Each row below holds a small network's activations on one input, seen along a few directions.
In each table, some parts of the input vary, and every possible input appears once, in random order.
A made-up example of a description, with smaller parts first: one of 4 places along a line, together with either a single point or one of 11 places around a ring or (one of 3 separate values, together with one of 5 places around a ring).
Shared parts are said once, and a part with two or three values counts as separate values.

Table:
r1: [-38.7   0.7  -6.8  23.2   0.4  -6.1  -2.0 -15.0  -9.4  -0.7  14.6  35.0
 -12.8 -28.9  27.0   4.8]
r2: [-10.2  12.6   2.3   3.2   1.4  13.1  -1.0  -9.7  12.1 -12.9  21.8  22.2
  13.6 -39.9   5.2  -2.9]
r3: [ 64.2  10.1  -7.1 -15.7   2.7 -28.0 -21.2  66.7 -10.6  26.2 -40.1 -12.6
  -6.4  25.3 -20.3  39.6]
r4: [  6.0 -17.3  10.8 -13.2  -7.0   4.0  18.0   2.4   4.2   1.4   1.7 -38.2
   4.2  33.7 -16.4  -9.5]
r5: [  6.2  -3.0  20.7 -23.1 -11.0   3.9  26.1  -6.9   1.1  -3.5 -17.0 -43.5
   4.0  29.2  -9.2   0.0]
r6: [-32.8  -7.4 -17.1  19.0   9.1   5.2  -9.4 -19.9 -10.3  -3.4  15.7  35.7
  -8.8 -22.6  16.1   0.3]
r7: [-38.0  -8.2 -16.0  24.9 -18.6  -9.7   4.5  13.9  -2.6  25.0 -11.0 -27.0
   0.8  19.1 -10.4   0.4]
r8: [ 70.7  44.4   5.2  -0.3  16.1 -14.0 -49.3  19.7  -6.1  25.4 -17.1  62.8
 -19.7 -35.6   7.5  15.7]
r9: [  0.9  -3.0   5.6  -6.1 -14.1  -0.7  11.5  11.0   8.4 -14.0  -9.0 -39.7
  14.8  29.4 -15.9  -7.7]
r10: [ -2.8  -2.7   4.4  -2.5  20.0   2.8  -8.0 -26.3   1.0 -23.4  19.9  26.5
  -4.2 -18.6  12.7 -19.9]
r11: [-29.5 -12.3  -3.9   2.4   5.9 -15.7   3.8  20.0   0.8  -7.6  -9.5 -27.6
  11.4  13.2 -21.6  -3.7]
r12: [ 11.9  -1.3   8.9 -12.5   6.8  21.3  11.7 -30.7   7.7  -7.5  27.6  22.6
  -6.8 -14.1   9.0 -14.8]
r13: [-28.3 -13.5 -16.7  17.0 -16.3   2.4   6.8  21.3  -3.2   0.9 -13.2 -29.7
   7.8  25.8  -4.3   5.6]
r14: [ 20.5   0.8   9.6 -16.3   4.6  21.6   8.5 -46.4   6.8  -5.9  15.8  13.3
   1.9 -16.1  20.8  -7.9]
What do these inputs look like to the network?
Answer: one of 2 separate values, together with either a single point or one of 6 places along a line
The inputs of r5 and r14 match in every part but the choice among 2 separate values. If r11 is changed in the same way as r5 into r14, which row does it become?
Answer: r2
Which other rows does r9 become when the choice among 2 separate values takes its other values? List them by row number.
Answer: r10

Table:
r15: [ 27.7   9.5 -18.8  15.9  19.7  -4.9 -36.5  13.1 -13.5   2.2  19.1  85.2
 -17.8 -39.7  22.3  23.1]
r16: [ 38.1 -19.2  16.7 -30.5  -2.2 -12.6  -2.5  -1.4   7.7   8.5 -12.6 -57.6
  -9.4  55.4 -28.6 -16.6]
r17: [-58.5 -13.2  -9.1  14.5 -33.4  -0.9  38.7  12.3  -5.1   3.1 -17.8 -59.8
  18.6  37.7 -15.0   9.0]
r18: [ 54.5  33.5  16.8 -19.7  32.4   0.6 -25.0  -6.1   9.1  -4.5  -3.5  43.9
  -8.0 -48.7  19.5  -8.5]
r19: [ 18.5   1.3 -12.1  10.8 -15.6 -55.6 -30.6  59.4 -27.7   9.1 -24.9   0.0
 -24.4  34.1 -10.7  45.3]
r20: [-26.1  12.5 -16.2  36.5  -2.2  21.4  -0.8  -2.6   2.2  21.5  27.5  49.6
   7.0 -55.1  27.4   1.8]
r21: [-30.6 -15.3   1.0  -4.7  30.3  50.3   7.7 -55.9  24.5 -34.3  28.0  19.0
  23.6 -27.9  -0.5 -48.7]
r22: [-35.0 -12.6  -8.0  32.4 -30.1 -44.5 -11.4  49.2 -19.8  15.5  -5.4 -29.6
 -14.0  26.8  -0.7  24.5]
r23: [ 37.8  -0.2  26.2 -32.9  21.0  26.5   7.1 -52.2  14.3   4.4  17.7  13.4
 -10.7 -26.8  23.9 -19.6]
r24: [ 47.6  26.7  16.8 -22.8  -2.5 -30.3 -10.2  38.1 -10.7  11.0 -50.0 -24.6
  -9.6  34.2 -30.2  16.1]
r25: [-35.5  -2.6 -25.0  17.6  -4.5  37.5  20.7 -38.1  15.2 -27.8  44.0  26.8
  22.3 -34.3  22.9 -20.1]
r26: [-38.5 -20.3  11.8 -17.1 -13.0  12.4  42.7 -15.8   3.8  -8.8 -22.1 -66.3
  22.4  44.4 -30.2  -6.4]
What do these inputs look like to the network?
Answer: one of 2 separate values, together with one of 6 places around a ring
The inputs of r22 and r24 match in every part but the place on the ring of 6. If r20 is changed in the same way as r22 into r24, which row does it become?
Answer: r18
Which other rows does r23 become when the choice among 2 separate values takes its other values? List them by row number.
Answer: r16

Table:
r27: [-14.3 -19.6  15.9 -12.0  -8.1 -16.2   4.6 -12.5  -4.6   7.4 -21.8 -39.9
  -9.4  34.3 -10.0   6.8]
r28: [-32.8 -22.5 -19.3  12.6 -17.7  -9.7  14.8  26.8  -5.2   4.3  -6.0 -38.4
   5.9  27.7  -5.3  15.1]
r29: [-18.2 -13.6 -15.9  11.2 -14.6 -31.0  -2.7  14.0   1.4  -3.7 -11.3 -34.6
   5.3  40.1 -19.9  -2.3]
r30: [  9.5  -8.8   7.5 -23.1  -8.8  -6.7  20.3 -10.5   7.5  -1.9 -13.2 -49.8
   3.8  34.8 -12.9  -6.5]
r31: [-19.9  -1.0 -14.2  25.3  -0.5  19.3   4.3 -10.4  -6.0   4.7  29.7  38.8
  -4.4 -30.8  31.2  -2.5]
r32: [ -9.7 -10.9   6.3 -10.9  -2.1   6.2   5.0  14.1  12.2 -11.7  -8.3 -50.2
  15.3  24.5 -29.0 -16.9]
r33: [ 78.9  35.9   1.5  -7.4  22.5 -12.4 -38.6  40.4 -12.8  23.6 -22.9  64.9
 -22.6 -28.2  11.5  31.6]
r34: [ -3.1   1.7 -11.3  18.1   6.8  -1.1 -16.7 -22.1   3.2  -7.0  25.8  42.1
  -4.7 -22.7  18.4 -14.1]
r35: [ 24.1   9.5   9.4 -17.1  12.1  19.8   7.9 -44.6   9.3  -7.6  23.5  25.8
  -8.5 -26.9  23.8 -19.7]
r36: [-46.0  -0.9   1.1  13.4 -17.2   1.5  23.6  20.1  -2.7  -2.2 -10.2 -41.2
  18.8  13.4 -14.7  -2.8]
r37: [ -2.6  -2.7  13.4  -3.7   8.8   8.1  -3.6 -50.6  -3.0   0.4  13.4  38.7
 -13.1 -21.1  20.0  -0.7]
r38: [-25.8  15.2   1.1  14.3  -3.8  27.8   4.1 -12.8   8.7  -6.4  29.1  22.5
   8.3 -49.1  17.2 -11.1]
r39: [ 55.9  14.9  -4.9 -14.7   3.7 -41.0 -22.8  72.4 -17.1  19.7 -58.0  -9.7
  -5.7  35.3 -31.0  46.9]
r40: [  4.0   2.8   9.6  -6.2  19.0  35.3  -0.2 -24.3   9.1 -19.6  30.1  31.0
  11.1 -31.1   0.7 -23.9]
What do these inputs look like to the network?
Answer: one of 2 separate values, together with either a single point or one of 6 places around a ring
Which other rows does r35 become when the choice among 2 separate values takes its other values? List them by row number.
Answer: r30
